[ 71 133 126 113 103 160 114 141] -> Mosar
[ 71 167 126 113 103 160 115 135] -> Bage
[ 71 167 126 113 103 160 114 141] -> zesog
rest: [ 71 133 126]  [113 103 160 114 141]
rest: [ 71 133 126 113 103]  [160 114 141]

[111 151 151  56 111 161 167 117 163 171 139 172 142 170  93 144 175 145
 107]  regot
[138 107 117 111 138 112 148 131 131 100 132 104 131 102 170 116 107 117
 149]  dokul
[111 151 151  56 111 161 167 117 163 171 107 172 142 170  93 128 126 124
  89]  Bog
[137 117 114 175 142 111 121 137 123 105 110 103 106 107 128 117 103  99
 120]  Kuz
places dokul: [131]  7 8 12
places Kuz: [106]  12
rest: [163 171 139]  [172 142 170  93 144 175 145 107]

[158 106  60 159] = Bote
[ 93 119 145 113] = bomi
[191 191 191 191] = gafum
[192 159 172 192] = varak
[158 106  61 159] = Fupi
[158 158 158 158] = Vipi
rest: [192 159]  [172 192]
places Vipi: [158]  0 1 2 3
places gafum: [191]  0 1 2 3
rest: [106  61]  [159]
rest: [106  60]  [159]

[ 86 152 201 132 166 106 175  88 153  70  63 165 113 127 109 159 218 177
 155 143 143 132 118 140 111  92 149 140  86]  kof
[155 156  91 107 139 136  95 225 107  91 127 134 161 119  96 179  71 159
 147 124 105 150 118 162 110 178 162 187  88]  dufim
[ 97 129 130 106 157  78 116 167 103 122 171 172  97 156 134  80 110 145
 133 140 123 135 149 150  96 158 161 163 120]  nev
[ 97 140 154 128 101  88 109 173 130 148 117 148 126 162 133  57 104 126
 180 153 147 145 115 112 157 188 142 180 127]  dof
[180  74 163 150 105  71 130  75  83 130 127 109  63 123 183  57  78  62
 131  95 151 135 105  73 122 192  78 101 116]  pamon
[ 89 129 114 157 165  79 130 190  91 131 164 175  68 138 148 104 113 121
 152 131  99 166 142 133 131 166 137 175 119]  mave
[ 89 174 106 126 125 106 147 170 162 148 122 171  59 154 124  70  91  94
 221 126 141 125 156 123 126 149  95 166 137]  tubo
rest: [142 133]  [131 166 137 175 119]
places dof: [148]  9 11
rest: [148 126 162 133]  [ 57 104 126 180 153 147 145 115 112 157 188 142 180 127]

[ 60 169 101 120  64 197 118 122  45 118 141 190  77  76 187  71] = Gefu
[106 115  74 191 145  62 148 192 122  92  83 195 100  76 186  71] = veta
[122 152 101 121  64 209  46 193 122  92  83 120 100  75 129 146] = res
rest: [101 121  64]  [209  46 193 122  92  83 120 100  75 129 146]
rest: [192 122  92  83]  [195 100  76 186  71]
rest: [169 101]  [120  64 197 118 122  45 118 141 190  77  76 187  71]
rest: [ 64 197]  [118 122  45 118 141 190  77  76 187  71]
rest: [100  76]  [186  71]

[127 129  52 127] : pefu
[125 163 115 127] : Laso
[127 129 160 127] : Dokis
[126 125 142 128] : rege
[125 117 171 127] : bot
[124 190 141 128] : pob
[124 128  82 129] : luzo
[127 119 125 131] : sebav
[127 117 100 127] : Zus
[129 128 140 130] : zoruk
[127 129 159 127] : bopa
[126 132 135 130] : giti
rest: [117 171]  [127]
places luzo: [124]  0
rest: [126 132]  [135 130]

[136 125  96 130 131 110 118 150 108  96 137 126 124 161 147 104 122 102
 115 125 144 159  73] = rik
[117 137 140 157 135 134 139 118 105 137 119 133 131 142  89  89 121 153
 120 152 162 115 142] = fedol
[114 124  41 158 156 102 157 122  98 147  88 100 168 178  72 137 117 106
 127 138 160  92 137] = vena
[129 123  84 124 130 120 129 142 111  84 133 132 119 151 144 103 114  95
 115 128 148 156  78] = Nafu
[ 91 124  42 154 160 105 177 111  92 126  89 100 168 178  66  63  95  75
 115 123 166  76 147] = mev
[129 140 169 159 123 137 119 133 112 148 133 124 119 138  94  99 133 160
 122 169 151 120 140] = Daliz
[115 129 113 156 136 125 145 124 102 136 107 114 142 158  77  84 114 123
 116 146 157 103 136] = Miku
[115 129 113 156 136 125 145 124 102 136 107 114 142 158  77  84 114 123
 116 146 157 150 107] = Faka
[114 124  85 158 156 157 157 158  98 147  88 100 158 178  72  69 117 106
 127 138 160 158 137] = mav
rest: [142 111  84 133 132]  [119 151 144 103 114  95 115 128 148 156  78]
rest: [ 88 100 158 178]  [ 72  69 117 106 127 138 160 158 137]
places mav: [158]  3 7 12 21
places Nafu: [114]  16
rest: [124  41]  [158 156 102 157 122  98 147  88 100 168 178  72 137 117 106 127 138 160
  92 137]
rest: [125 144 159]  [73]
places vena: [137]  15 22

[167  49  67  90  57 177  33  93 169 166 112  42  76 171 143 126  53] : zepo
[206  89  40 129 155  78  45 197  70  65 115 113  89 223  80 124  32] : legu
[ 60  81  95 214  77  37  37 206 145  46  53 139 220  61 187 127 199] : foro
[143 168  67  63 171  85 105 110 115 207  90 176  86  71 133  51  87] : Mubi
[ 68 136  96 214 148 191  55 161 118 130  69 177 152  79  93 153 174] : kizek
places legu: [129]  3
rest: [ 96 214]  [148 191  55 161 118 130  69 177 152  79  93 153 174]

[170 122 130 101 186 181 173 128 153 149 181 181 129 143 148 115 150 131
 127 109 167 180 104] -> bevaz
[123 101 124 175  73 128 173 145 146 147 144 126 130 107 197 132 169 164
 129  74 145  51 130] -> navaf
[118 166  77 128 103  89 128 112 150 130 122 122 163 112 164 162 145 112
 104  44 112 128 128] -> Nav
[ 96 114 124 116 128 119 184 103 135 147 159 159 149 117 195 159 179  98
  73  73 123 132 128] -> fopok
places bevaz: [181]  5 10 11
places Nav: [128]  3 6 21 22
places navaf: [145]  7 20
rest: [147 144 126]  [130 107 197 132 169 164 129  74 145  51 130]

